Each row below holds a small network's activations on one input, seen along a few directions.
In each table, some parts of the input vary, and every possible input appears once, in random order.
Descriptions start from the smaller parts, as in this example, which fits no table here: one of 3 separate values, together with either a single point or one of 9 places around a ring or (one of 5 places around a ring, together with one of 6 places along a line).
Shared parts are said once, and a part with two or three values counts as separate values.

Other details of the inputs shift rows strongly along two fixed directions, in all tables alike. That doesn't count.
These rows show it; all are for the same input, with only those details redrawn:
.70; .22; -.05; .31; -.19; .24; .51; -.07; .30; .24; .39; -.04; .40; -.14
.02; -.20; -.37; .00; .02; .47; -.11; -.17; .03; .08; .15; -.26; -.02; .00
.76; .21; -.14; .31; -.25; .37; .53; -.08; .35; .21; .47; -.06; .38; -.11
-.49; -.46; -.44; -.22; .22; .45; -.53; -.22; -.19; -.02; -.09; -.40; -.25; .08
-.27; .01; .51; .10; .30; -.49; -.06; -.07; -.17; .25; -.09; -.03; .22; -.12
-.45; -.44; -.45; -.20; .20; .50; -.49; -.21; -.18; .01; -.06; -.39; -.23; .10
-.15; .01; .44; .10; .25; -.43; .02; -.06; -.11; .27; -.09; -.05; .26; -.14

A family of inputs:
x1: -.19; -.42; -.27; -.49; .22; .27; -.33; -.05; -.20; -.31; -.27; -.08; -.53; .17
x2: .86; .26; .18; .06; -.34; .17; .48; -.04; .37; -.20; .32; .11; .14; .04
x3: -.70; .06; -.74; .03; -.03; .39; -.53; -.08; -.05; -.06; -.53; -.09; -.23; .31
x4: -.25; .00; .65; .00; .40; -.61; -.17; -.04; -.14; .01; -.19; .08; .10; -.08
x5: -.17; .62; .25; .02; -.11; -.66; .15; .33; -.01; .00; -.66; .51; .04; .11
x6: .33; -.14; -.40; -.16; -.04; .50; -.11; -.06; .10; -.31; .15; -.10; -.25; .11
x7: -.65; -.48; -.46; -.09; .06; .36; -.43; -.04; -.27; .00; .06; -.19; -.27; .15
x8: .90; .19; .18; -.11; -.36; .16; .66; .01; .36; -.19; .21; .18; .04; .07
x9: .10; .05; .40; -.23; .09; -.51; .17; .16; -.10; .02; -.18; .16; -.03; -.13
x10: .69; .24; -.14; .27; -.50; .07; .54; .26; .24; -.02; .53; .26; .18; -.10
x11: -.26; .13; .56; .03; .13; -.79; -.02; .21; -.21; .03; -.07; .25; .02; -.24
x12: -.19; -.01; .74; -.05; .18; -.49; -.11; -.11; -.05; -.03; -.18; .02; .08; .03
x13: -.24; -.02; .57; .10; .45; -.53; -.08; -.14; -.17; .13; -.16; .06; .21; -.05
x14: -.42; .10; .59; .19; .25; -.71; .06; .06; -.20; .24; .00; .14; .23; -.22
x15: -.11; .38; -.63; .03; -.29; .29; -.22; .16; .12; -.24; -.36; .13; -.19; .26
x16: .04; -.15; -.49; .01; -.19; .58; -.07; .01; .08; -.12; .33; -.14; -.18; -.04
x17: .14; -.21; -.42; -.20; -.31; .31; .15; .21; -.02; -.16; .17; .13; -.27; .06
x18: -.13; .05; .77; .09; .24; -.53; .07; -.21; -.06; .10; -.13; .05; .27; .01
x19: -.36; -.39; -.41; -.41; .14; .31; -.57; -.04; -.23; -.25; -.17; -.27; -.46; .08
x20: .76; .21; -.14; .31; -.25; .37; .53; -.08; .35; .21; .47; -.06; .38; -.11
x21: .18; -.17; -.43; -.05; -.10; .60; -.14; -.09; .10; -.06; .17; -.28; -.13; .03
x22: -.39; -.38; -.41; -.43; .02; .22; -.27; .11; -.26; -.24; -.12; -.03; -.54; .01
x23: -.39; .56; .17; .23; -.04; -.55; -.10; .18; .08; .06; -.54; .27; .17; .08
x24: -.44; -.01; .52; .13; .08; -.72; -.08; .22; -.21; .15; .00; .18; .09; -.11
- Describe the family of inputs behind these rows. => one of 4 places along a line, together with either a single point or one of 5 places along a line
- Changing only the place on the line of 4 turns x8 into x2. The same change can be made to x22. Which row results? => x11
- List by row number the other rows that have the place on the line of 4 in common with x13. => x3, x7, x14, x18, x20
- List by row number the other rows that have the place on the line of 4 in common with x4. => x12, x16, x21, x23, x24
